Each row below holds a small network's activations on one input, seen along a few directions.
In each table, some parts of the input vary, and every possible input appears once, in random order.
A made-up example of a description, with smaller parts first: ring(5) and (point or line(11) or (values(3) and line(6))).
Shared parts are said once, and a part with two or three values counts as separate values.

Rows:
x1: [-72 -96  -2 -25 -15  43 -27 -10 -14 -53   0  22   8  -2]
x2: [ 65  32  29  19  15 -17  41  56  -9  45  -3 -27  53  -2]
x3: [ -3 -24  -1   7 -15  11  19  -4 -48 -36 -29  45 -15 -73]
x4: [-25  24  51  -5   2  -3  54 -30 -13  47  -6  71  33 -57]
x5: [ 45  71 -37 -44 -41 -46  10  13  44  27 -20 -50 -60 -14]
x6: [ 16 -36 -38  15  -6   1 -48  28 -39 -48 -11 -15 -17  -3]
x7: [ 66  25   2  47  24 -10  14  31  -9   9  -1 -26  -2  18]
x8: [-94 -56  24 -11  12  32 -19 -61  27  -8  26  49   3  32]
x9: [ 47  -9  -6  11 -10 -17  -8  41 -55 -30 -21  -7 -13 -41]
x10: [-50 -14  26   9  40  26 -18 -41  37   0  45 -10  24  85]
x11: [ 34  -2 -29  51  26   7 -27  19   9 -10   8 -36  -6  55]
x12: [-23  15  23  21  12   4  27 -54  -9   9  -1  74 -21 -37]
x13: [ 20  57  25  40  43  -4  31 -34   1  19  20  16  -1  13]
x14: [ -2 -46   1  15  19  22 -34  26  26  -9  23 -51  22  92]
x15: [-20 -79 -10 -21 -13  18 -55  36 -23 -47   6 -30  10  33]
x16: [ -4 -16  29 -19 -26   5  45  20 -50   2 -32  43  40 -94]
x17: [ 18  66  52  13  35 -12  58  -9  -1  56  16  15  53  -6]
x18: [ 16  44 -70 -39 -38 -30 -31  -2  60  10 -10 -60 -64  25]
x19: [-13  29  -4  43  47  13 -12 -48  20   0  30   6  -4  49]
x20: [ 46  -1  23 -16 -20 -22  18  65 -56   7 -23  -8  43 -62]
x21: [-55 -12  -6  24  17  19 -14 -68  10 -10  11  66 -24  -3]
x22: [ 42  80  -7 -71 -51 -52  36  39  44  63 -21 -51  -6 -33]
x23: [-35 -52 -31  11 -10  27 -21 -17 -29 -55 -17  38 -19 -37]
x24: [-20   0 -42 -73 -47 -16 -36   6  76  11   9 -75 -36  62]
Changing only one part turns x4 into x8. The same change can be made to x22. Which row results?
> x24
What is each input in this table made of?
> line(4) and (point or ring(5))

Rows:
x25: [-45 -40  54   3  25  23  -1 -15 -20   3  20  31  55  12]
x26: [-50 -69   9 -35 -24  15 -28  -3 -34 -45  -4  19  -6 -11]
x27: [ 13 -28 -19  44  16  17 -17  10  28 -11   5 -19 -30  59]
x28: [-39 -45   1 -19  13  14 -41 -10  22 -18  34 -20   3  70]
x29: [  9  50 -45   5  10  -6 -15   0 -17 -10  -5 -18  25 -25]
x30: [ 10  66   4  -3  13 -32  -3 -40 -10   5  13  14 -33 -12]
x31: [ 34  34  -9   3  18 -21 -38  12  -5 -12  18 -53 -12  47]
x32: [ 39  18  -1 -24 -24 -23   6  36  45  34   0 -67  -7  43]
x33: [ 11  33 -39 -24 -26  -8  27  25  31  36 -25 -30  28 -29]
x34: [ 32  37  36  22  34 -15  15  10 -49   2  17   4  39  -9]
x35: [ 14 -26  28  63  30  22  30   3 -15   7  -1  36  22   3]
x36: [ -7 -10 -53  44   4  35   4  -8  15  -9 -19  13   9 -12]
x37: [-63 -23 -28 -15  -4  35 -22 -25  11 -16   8  10  41  -2]
x38: [ 31 -12   3 -42 -50 -26  12  53  -3   6 -31 -14 -16 -44]
x39: [ 12  53  12 -33 -26 -28  36 -11  36  53  -7   6 -30 -15]
x40: [ 26   0  -6 -13 -12 -23 -25  22 -57 -36  -6 -10 -22 -42]
x41: [ 36  22  47 -10   1  -9  55  38   2  48  -5  -8  40 -15]
x42: [-68  -7  24 -22   4   9  -5 -63  21  -7  21  38 -19   8]
x43: [ 12 -58 -14  21 -16  16  -6  13 -26 -36 -26  24 -36 -24]
x44: [ -8   5  -2  34  12   7  18 -48  24   4  -4  44 -50  -1]
Changing only one part turns x31 into x27. The same change can be made to x34. Which row results?
> x35
What is each input in this table made of?
> line(4) and values(5)
Which other rows does x39 become when the values(5) part takes its other values? List them by row number.
> x32, x33, x38, x41
Which other rows does x26 become when the line(4) part takes its other values? List them by row number.
> x38, x40, x43

Rows:
x45: [ 21  59 -30 -58 -48 -39  11   5  46  36 -17 -39 -44 -12]
x46: [ 49  30  24  44  28  -8  32  19 -47  12  -5  18  29 -30]
x47: [-30 -47 -38 -26 -18  10 -62   3  -2 -51   5 -29 -24  28]
x48: [-42 -60   5 -10  -9  16 -26 -14 -47 -51  -5  41  -6 -35]
x49: [-56 -27  13  25  20  34  12 -58   7 -10   8  64  -5  -3]
x50: [ 63  37  -5  29  20 -19  -4  35   2   9   6 -51   0  34]
x51: [  5  53   4 -41 -36 -30  44  -9   4  34 -27  29 -14 -84]
x52: [ 33 -35 -28 -10 -22   0 -20  62  -3 -19 -15 -56   3  14]
x53: [-42 -19 -25  11  10  21 -29 -41  53  -4  18  -2 -25  60]
x54: [-19  24  52  22  39  10  34 -34  -5  28  22  36  43   5]
x55: [ 20 -44  10   9 -16   9  12  47 -50 -15 -27  16  28 -50]
x56: [ -3  29  18   5  31  -4  -4 -14  42  32  36 -27  14  72]
What is each input in this table made of?
> values(2) and (point or ring(5))
Changing only the values(2) part turns x52 into x55. The same change can be made to x45. Which row results?
> x51
Which other rows does x54 become when the values(2) part takes its other values? List them by row number.
> x56
